These are the activations of a small neural network, seen along a few directions. Each row is one input.
Each table varies a few parts of the input and shows all the possible inputs, shuffled.
Descriptions start from the smaller parts, as in this example, which fits no table here: line(6) and (point or line(9) or (values(2) and ring(5))).
Shared parts are said once, and a part with two or three values counts as separate values.
In the rows, 128 means zero.

Other details of the inputs shift rows strongly along two fixed directions, in all tables alike. That doesn't count.

A family of inputs:
row 1: [133 115 139 142 129 138 103 109 160 127 140 136 124 113]
row 2: [ 86 156 119  83  15 109 119 161  79 117 130 131  92 128]
row 3: [131 142 123 155 122 119 127 125  86 170 114 129 135 138]
row 4: [149 104 130 173 186 152 108  87 148 154 132 132 150 129]
row 5: [128 110 142 102 106 119 131 132 156  96 137 120 123 106]
row 6: [132 128 142 105 125 140 117 141 166 101 136 145 115 112]
row 7: [121 120 137  91 119 138 111 141 155 100 144 140 113 120]
row 8: [137 147 127 151 166 125 145 140  85 173 104 133 148 150]
row 9: [125 123 128 108 136 125 114 138 163  90 140 134  99 119]
row 10: [112 158 109 127  97  97 163 144  78 135 111 101 124 146]
row 11: [126 148 119 137 113 120 163 138  88 148 112 117 152 142]
row 12: [138 117 141 119 152 147 118 130 161 112 134 140 127 124]
row 13: [145 102 131 146 174 145 140 101 154 126 132 121 156 126]
row 14: [124 105 130 102 123 132 131 118 159  99 137 122 127 113]
row 15: [134 144 104 178 156 115 130 113  82 174 117 117 136 154]
Description of these inputs: values(3) and (point or line(4)).
The inputs of row 9 and row 10 match in every part but the values(3) part. If row 8 is changed in the same way as row 9 into row 10, which row does it become?
> row 5
Change only the values(3) part in row 2. List by row number the other rows that result.
> row 7, row 14
Change only the line(4) part in row 4. List by row number the other rows that result.
> row 1, row 2, row 3

A family of inputs:
row 16: [132 110 136 119 138 136 107 124 154 116 139 138 117 120]
row 17: [124 115 140 102 116 137 102 130 162 103 142 142 106 113]
row 18: [150 110 135 164 189 149 101 100 169 136 137 142 134 123]
row 19: [145 109 135 154 175 138 104 102 163 129 137 136 124 119]
row 20: [116 150 118 135  90 126 137 134  83 149 119 125 130 142]
row 21: [145 144 116 162 176 125 176 133  72 176  97 111 176 162]
row 22: [140 141 125 146 163 133 166 136  97 156 107 120 166 151]
row 23: [129 152 122 132 131 116 174 148  74 152 103 113 154 151]
row 24: [146  96 133 138 174 139 108 104 173 122 142 133 136 113]
row 25: [125 105 134 112 103 132 108 115 161  96 147 128 110 108]
row 26: [128 145 119 156 131 120 140 125  89 169 112 123 144 143]
row 27: [114 129 139  97  77 125  98 141 156  86 144 141  86 107]
row 28: [119 162 112 140 111 109 149 144  55 173 106 122 139 152]
row 29: [144 103 140 138 179 154 102 107 175 127 140 144 133 120]
row 30: [138 100 133 141 152 139 114  95 162 121 141 127 130 114]
row 31: [126 109 138 113 106 124 109 124 165 100 145 130 110 105]
row 32: [120 160 108 140 131 119 165 145  74 157 106 115 149 159]
row 33: [128 152 118 159 129 123 143 130  82 176 110 125 148 148]
row 34: [ 90 164 120  86   8 107 134 163  74 112 124 123  95 130]
row 35: [127 146 127 117 120 122 163 149  97 132 111 119 144 141]
row 36: [105 121 144  76  47 113 107 144 166  71 151 132  82  92]
row 37: [141 109 134 136 165 144 109 110 167 126 139 139 137 116]
row 38: [137 106 127 130 175 132 134 111 167 109 135 119 136 121]
row 39: [113 121 142  83  82 126 104 143 154  89 144 140  90 108]
row 40: [124 115 136 103 112 131 107 127 163  99 143 137 112 107]
row 41: [129 142 108 148 154 118 161 133  88 154 109 110 151 154]
row 42: [ 98 166 123  94  25 101 123 173  79 111 125 130  85 131]
row 43: [152 102 123 162 224 144 138  94 164 137 127 120 160 134]
What do these inputs look like to the network?
> line(4) and (values(2) or line(5))
The inputs of row 25 and row 34 match in every part but the line(4) part. If row 41 is changed in the same way as row 25 into row 34, which row does it become?
> row 43
Change only the line(4) part in row 24. List by row number the other rows that result.
> row 28, row 37, row 40
Which other rows agree with row 37 in the line(4) part? List them by row number.
> row 18, row 20, row 22, row 29, row 32, row 33
Change only the line(5) part in row 19. List by row number the other rows that result.
> row 28, row 30, row 36, row 39
